These are the activations of a small neural network, seen along a few directions. Each row is one input.
Each table varies a few parts of the input and shows all the possible inputs, shuffled.
Descriptions start from the smaller parts, as in this example, which fits no table here: ring(8) and (point or line(9) or (values(2) and line(6))).
Shared parts are said once, and a part with two or three values counts as separate values.
(in the rows, 128 means zero)

Other details of the inputs vary at random and push rows far along two fixed directions, the same in every table; ignore that.

Table:
row 1: [201 134 189  90 160 204 110 115 179 200  57  81]
row 2: [105  66  99 138 127 155 131 104 147 151 123 147]
row 3: [ 67 142  93 149 111  89 123 115 105  80 177 138]
row 4: [138 144 178 157 120  92 123 156 120 152 134 119]
row 5: [158 158 183 143 116 117 147 158 105 169 144 108]
row 6: [ 98 116 116 170 106  77 135 166 125  86 146 154]
row 7: [127 183 177 140 147 106 167 104 114 157 149 120]
row 8: [201 146 176  91 153 221 137 120 156 198  55 104]
row 9: [125 168 140 147 139  57 156 128  58 131 178 139]
row 10: [140 139 163 160 118  84 145 156 147 150 135 130]
row 11: [198 140 183 117 173 190 129 118 206 188  47 109]
row 12: [ 96 181 121 160 143  58 172 137 106 140 182 128]
row 13: [149 166 160 140 131 129 183 167 111 168 144 135]
row 14: [192 170 162 105 176 188 156  66 210 190  81 127]
row 15: [ 94  76  58  83 111 179  62  56 147  44 108 143]
row 16: [199 139 193 114 166 197 111 115 186 186  36 104]
row 17: [116 174 121 156 142  56 148 135  72 139 171 129]
row 18: [111 146 158 177 111  53 146 176 115 133 176 136]
row 19: [203 161 175  85 177 185 132  61 157 184  77 118]
row 20: [ 87 110 111 148  98  71 127 168 120 100 160 143]
row 21: [205 133 179  94 162 195 136 115 206 202  58  91]
row 22: [103 132  90 119 138 145 122  89 170 104 132 127]
row 23: [109  76  14  90 131 152  66  83 151  56 118 139]
row 24: [ 84 116 109 155 110  82 139 173 114  89 151 154]
row 25: [128 139 184 132 123  97 133 152  98 151 134 119]
row 26: [121 110 127 122 128 156 105 146 124 105 109 119]
row 27: [122 150 158 148 144 106 154 169 128 147 137 137]
row 28: [142 153 166 150 121 124 150 164  95 140 140 124]
row 29: [207 141 168  84 147 210 142 117 182 213  72  98]
row 30: [110  74  12  96 123 142  76  85 152  53 114 144]
row 31: [146 173 131 142 147  96 168 111 134 144 159 154]
row 32: [ 64  72 116 155 104 107 128 123  66 122 173 152]
row 33: [152 146 204 147 125  96 136 144 114 162 124 115]
row 34: [107  77  23  89 123 153  49  80 129  52 110 133]
row 35: [108  77  13  96 127 144  79  83 156  63  98 133]
row 36: [121 125  65 117 147 116 114 104 134 111 128 127]
row 37: [142 176 133 139 154 100 159 112 129 147 167 150]
row 38: [142 144 171 123 105 118 150 149  83 157 146 120]
row 39: [ 94 117 129 151  89  95 133 164  58  73 169 140]
row 40: [153 163 177 133 114 121 156 160  95 182 146 117]
row 41: [123 146 176 154  94  77 153 166  62 130 180 121]
row 42: [ 91 131  87 137 123  64 123 120  61  88 165 136]
row 43: [189 164 145  97 185 180 152  73 204 201  57  95]
row 44: [131 185 154 152 151 103 185 111 154 163 148 128]
row 45: [119 130  88 115 129 132  96  92 122  92 140 147]
row 46: [195 133 198  90 170 209 127 111 159 180  48  93]
row 47: [114  64  56 101 103 191  81 126 154  54 101 129]
row 48: [146 149 152 152 121 118 173 163 124 138 139 134]
row 49: [123 149 149 166  94  68 171 178 100 133 185 133]
row 50: [101  58  88  87 114 178  60 113 133  60  73 129]
row 51: [ 74  16  39 111 113 191  73  87 157  95 113 147]
row 52: [135 188 157 147 154 110 171 109 146 160 164 146]
row 53: [ 75 140  82 141 121  81 117 122  94  91 162 127]
row 54: [ 72  14  48 110 105 193  57  86 132  93 108 142]
row 55: [122 103 130 112 119 140  86 138 136 124 106 117]
row 56: [129 102 146 129 120 139 100 129 125 101  93 128]
row 57: [ 83 120 108 154 115  93 138 178 103  83 173 141]
row 58: [120 152 140 155  92  74 178 177  94 145 182 142]
row 59: [ 73 143  95 149 107  89 118 113  99  74 187 159]
row 60: [149 159 183 130 123 130 170 154  80 161 132 128]
row 61: [110  60  61  98 116 182  83 123 173  60  85 130]
row 62: [ 99  62  74  96 115 181  52 124 146  63  76 130]
row 63: [122 153 153 164 101  75 165 181  93 137 193 127]
row 64: [148 153 173 140 139 112 155 162 137 171 146 110]
row 65: [ 81 113 110 147 103  75 118 171 113  99 171 139]
row 66: [118 159 138 161 105  85 190 180  90 135 172 153]
row 67: [ 96  79  50  78 125 168  64  66 140  62  86 112]
row 68: [202 126 200  81 159 203 115 104 167 194  53  80]
Description of these inputs: line(4) and (point or ring(6) or (values(2) and line(5))).
Q: The inputs of row 53 and row 67 match in every part but the line(4) part. If row 1 is changed in the same way as row 53 into row 67, which row does it become?
A: row 68
Q: The inputs of row 66 and row 60 match in every part but the line(4) part. If row 48 is changed in the same way as row 66 into row 60, which row does it become?
A: row 39
Q: Start at row 2 and move only the line(4) part, one step at a time. The first step leads to row 51. Which rows follow, in order?
A: row 54, row 32
Q: Change only the ring(6) part in row 19. List by row number the other rows that result.
A: row 7, row 9, row 15, row 42, row 67
Q: Change only the line(5) part in row 63. List by row number the other rows that result.
A: row 18, row 29, row 64, row 65

Table:
row 69: [121 123 130 139 127 126 125 139 137 122 124 130]
row 70: [120 137 116 125 129 124 133 118 140 125 139 131]
row 71: [121 122 136 127 127 122 118 122 119 126 127 129]
row 72: [116 118 136 135 124 131 120 125 123 131 130 132]
row 73: [123 122 131 137 118 128 124 135 138 126 131 127]
row 74: [117 139 116 128 137 125 132 119 138 122 135 134]
row 75: [123 119 127 133 127 131 136 142 134 121 126 132]
row 76: [117 130 119 130 132 124 134 109 125 128 132 128]
row 77: [123 122 131 125 122 135 128 125 112 128 130 135]
row 78: [186 108 155  82 160 229 109  81 189 180  47 106]
row 79: [128 125 130 129 120 117 121 134 135 123 126 125]
row 80: [172 203 217 153 159  88 190 156 100 214 148 113]
row 81: [129 129 123 124 125 130 123 132 113 126 130 123]
row 82: [127 119 122 126 120 133 130 137 118 133 130 131]
row 83: [130 138 126 128 127 129 124 134 123 112 126 127]
row 84: [129 128 109 131 136 120 130 120 127 131 133 132]
row 85: [120 115 128 135 124 128 122 137 129 134 131 128]
row 86: [131 135 115 128 131 121 130 118 137 123 139 137]
row 87: [126 130 131 124 126 132 123 120 109 121 130 127]
row 88: [125 129 134 120 129 125 121 120 112 120 130 124]
row 89: [127 127 124 129 123 130 134 141 127 120 122 134]
row 90: [126 119 128 127 126 118 119 135 124 130 126 125]
row 91: [112  99 104 127 108 134 120 136 133  99 135 132]
row 92: [128 136 115 130 138 122 129 119 135 121 135 140]
row 93: [133 135 126 125 118 129 124 131 125 118 132 124]
row 94: [123 112 126 130 123 134 132 139 126 133 135 129]
row 95: [130 135 129 127 130 121 122 134 126 111 123 124]
row 96: [130 125 125 126 113 130 133 137 128 124 129 131]
row 97: [126 126 130 132 129 115 122 138 134 118 118 127]
row 98: [118 130 110 129 135 123 133 120 130 133 133 126]
row 99: [132 133 129 123 121 122 121 131 127 117 131 122]
row 100: [127 127 118 132 133 122 131 108 123 126 133 133]
Q: Describe the family of inputs behind these rows.
A: line(4) and (values(2) or ring(6))
Q: The inputs of row 84 and row 100 match in every part but the line(4) part. If row 85 is changed in the same way as row 84 into row 100, which row does it become?
A: row 72
Q: Change only the line(4) part in row 99. List by row number the other rows that result.
A: row 80, row 88, row 95
Q: Change only the ring(6) part in row 95. List by row number the other rows that result.
A: row 69, row 75, row 83, row 89, row 97

Table:
row 101: [ 88  90  73 131 111 131 110 111 149  90 142 148]
row 102: [ 83 166 113 172 110  41 161 155  97  88 203 154]
row 103: [ 87 177 137 170 118  39 160 145  52 100 206 151]
row 104: [182 171 148 112 158 142 149 113 147 171 106 116]
row 105: [114  86  93 102 131 173  89  78 137 107 102 132]
row 106: [159 154 159 136 149 124 166 125 130 193 132 126]
row 107: [112 101 107 130 116 125 100 132 155  98 120 129]
row 108: [150 171 203 149 149  97 154 140 101 178 132 119]
row 109: [113  87 104 120 102 157 103 138 155  87 116 135]
row 110: [166 145 174 132 129 138 157 156 123 171 119 118]
row 111: [112  95 101 111 113 137  84 121 123  96 114 117]
row 112: [ 88  96  86 139 110 103 101 150 125  78 138 135]
row 113: [159  95 115  95 136 174  90 112 164 133  72 109]
row 114: [112 106  70  95 119 148  86  96 128  75 120 124]
row 115: [161 141 156 112 155 163 141  99 139 190 109 112]
row 116: [114  81 109 103 106 170  86 118 123  84 103 129]
row 117: [ 83 160 105 167 116  48 160 161  88  91 194 151]
row 118: [159 140 148 124 164 161 154 109 166 188 102 122]
row 119: [164 136 171 111 130 166 135 133 131 165  99 106]
row 120: [153 161 187 149 138 124 173 168 129 178 129 124]
Q: Describe the family of inputs behind these rows.
A: line(4) and line(5)
Q: Change only the line(5) part in row 105. List by row number the other rows that result.
A: row 101, row 106, row 115, row 118
Q: Change only the line(4) part in row 108. List by row number the other rows that result.
A: row 103, row 105, row 116
